These are the activations of a small neural network, seen along a few directions. Each row is one input.
In each table, some parts of the input vary, and every possible input appears once, in random order.
Descriptions start from the smaller parts, as in this example, which fits no table here: values(2) and (point or line(9) or (line(6) and ring(8))).
Shared parts are said once, and a part with two or three values counts as separate values.

Table:
r1: [ 21  14  -8 -25  -7   2  27  -2   7  11   8  -1]
r2: [-25 -41  16  16   5 -19  -9 -13   3  16   3   8]
r3: [ 10  47  -1 -10  11  14  -4   4 -19  10 -15  -7]
r4: [ 28   4   7  10 -16  19   0  -3  14  16 -13 -42]
r5: [-18   9 -23   3  20 -12  10  26 -15 -14  10  -7]
r6: [ 12 -13   6 -35  10  10  -4 -17  15  19  20  23]
r7: [ 20  -6   8   6 -27  14  16   9  25   4   0 -21]
r8: [ 24  -4  -1  -6 -27  21  22   4 -13   1   4  -5]
r9: [-12 -15  -4  10   5 -37  -9  14  -1 -15  -8  14]
r10: [ 10  49  -2   1  14   1 -11  -5 -24 -10   5 -17]
r11: [-27 -18  -5  -7  38  -5 -21  10  -8  -8  20  16]
r12: [  2  39  -1  -2   3  -5   6   8 -13 -22  19   4]
r13: [-17 -30  14  23   5  17  -7 -25  29  -5  -9  17]
r14: [ -8  23  -1 -26  -5   6  -4  11   1  -4   1  30]
r15: [-16 -13  -1  27 -12 -26  20   2  -5  11  -8 -16]
r16: [ -8  24  -1 -15  -2  -7 -11   2  -5 -25  20  19]
r17: [ -7  12  13 -11  21   3 -25  -8  -5 -14  30  28]
r18: [ 29  25 -10 -22   4   8  10 -14  -5  22  -6 -23]
r19: [-19 -19   1  17 -17   6   5 -15  27 -16 -19   6]
r20: [  7   9  -9  29  20 -30  -9   8 -19   2 -21 -20]
r21: [ -1  -1  -7  25  10 -35   8  20  -9 -10  -8   0]
r22: [-10 -28  12  13  28 -28 -21   4  -1  -6   1  22]
r23: [-29  -5 -21 -11  16 -15  -8  20  -8 -19  10   7]
r24: [ 13 -19  -1 -20 -32  19   4  -1  -5  -3   6  10]
r25: [-27 -28   0  12 -17 -28   3  -3   3   6  -7  -2]
r26: [ 32   6  -2  -2 -15  27   5  -8 -24  12 -10 -25]
r27: [ 10   0  -8 -39 -12  -1   9  -7  14   7   9  13]
r28: [  2  37   0 -13   0   8  14  17  -7  -1  -1  15]
r29: [-10  19 -24   7  31  -7  -8  13 -26  -2  -4 -28]
r30: [ -6  11  13 -21  17  16 -17   1   1   8  11  40]
r31: [ -8  -4   1  31 -12   8  23  -9  20 -13 -21  -9]
r32: [ 15 -31  13 -15 -10  29  -8 -11  -5   8  16  20]
r33: [ -8  -4  -4  31  -2 -21   3 -10 -16  23 -21 -35]
r34: [  9 -20   9  -8 -32  12  -2   4  33   0   2  -7]
r35: [ 11 -32  22  -3 -11  22 -14  -6  34  12  13   4]
r36: [  0   6  -1  34  -1  13   6 -21   8  -2 -35 -30]
The inputs of r25 and r15 match in every part but one. If r23 is changed in the same way as r25 into r15, which row does it become?
> r5
Describe the family of inputs behind these rows.
> line(4) and ring(9)
Which other rows does r33 become when the ring(9) part takes its other values? List them by row number.
> r3, r4, r10, r18, r20, r26, r29, r36
Which other rows does r2 become when the ring(9) part takes its other values? List them by row number.
> r6, r11, r13, r17, r22, r30, r32, r35

Table:
r37: [ 24   3  21   7 -21  50   0 -29  29   8 -15 -14]
r38: [  6 -24  12 -19 -38  21  22 -24  46  16  -3  12]
r39: [-16   0  -9   9  21 -22 -12   6  -3   1  -3 -14]
r40: [-11  18  -1  -4  15 -14 -10  13 -16 -11   1  26]
r41: [ -5   9   0  -3  26 -14 -11  10  -7 -11  15  15]
r42: [ 42 -23  17 -19 -28  29   6 -25   8  42  -2 -11]
r43: [ 12 -54  18   5 -38  34   1 -13  22   4   4   1]
r44: [-11   7  -7 -12  22  -9 -18  11  -3  -5  13   2]
r45: [-16  11  -3  17  14 -27  -4   9 -16  -5 -15  10]
r46: [ 34  -7   3  -7 -50  22  27   5  26   4  -5 -20]
r47: [-14   5 -18   9  18 -10   6   9 -14  -2  -9 -13]
r48: [-10  23  -7  -5  10 -12  -4   7 -25 -16  15   9]
r49: [-10   3  -2  18  25 -27  -6   6  -7  -5   0  -1]
r50: [-15  16  -9  15   9 -25   1   3 -25 -10  -1  -7]
r51: [ -9  12 -16 -11  19   3   1  13 -14  -8   6   3]
Describe the family of inputs behind these rows.
> values(5) or (values(2) and ring(5))
Which other rows does r40 become when the ring(5) part takes its other values? List them by row number.
> r41, r44, r48, r51
Which other rows does r50 become when the ring(5) part takes its other values? List them by row number.
> r39, r45, r47, r49
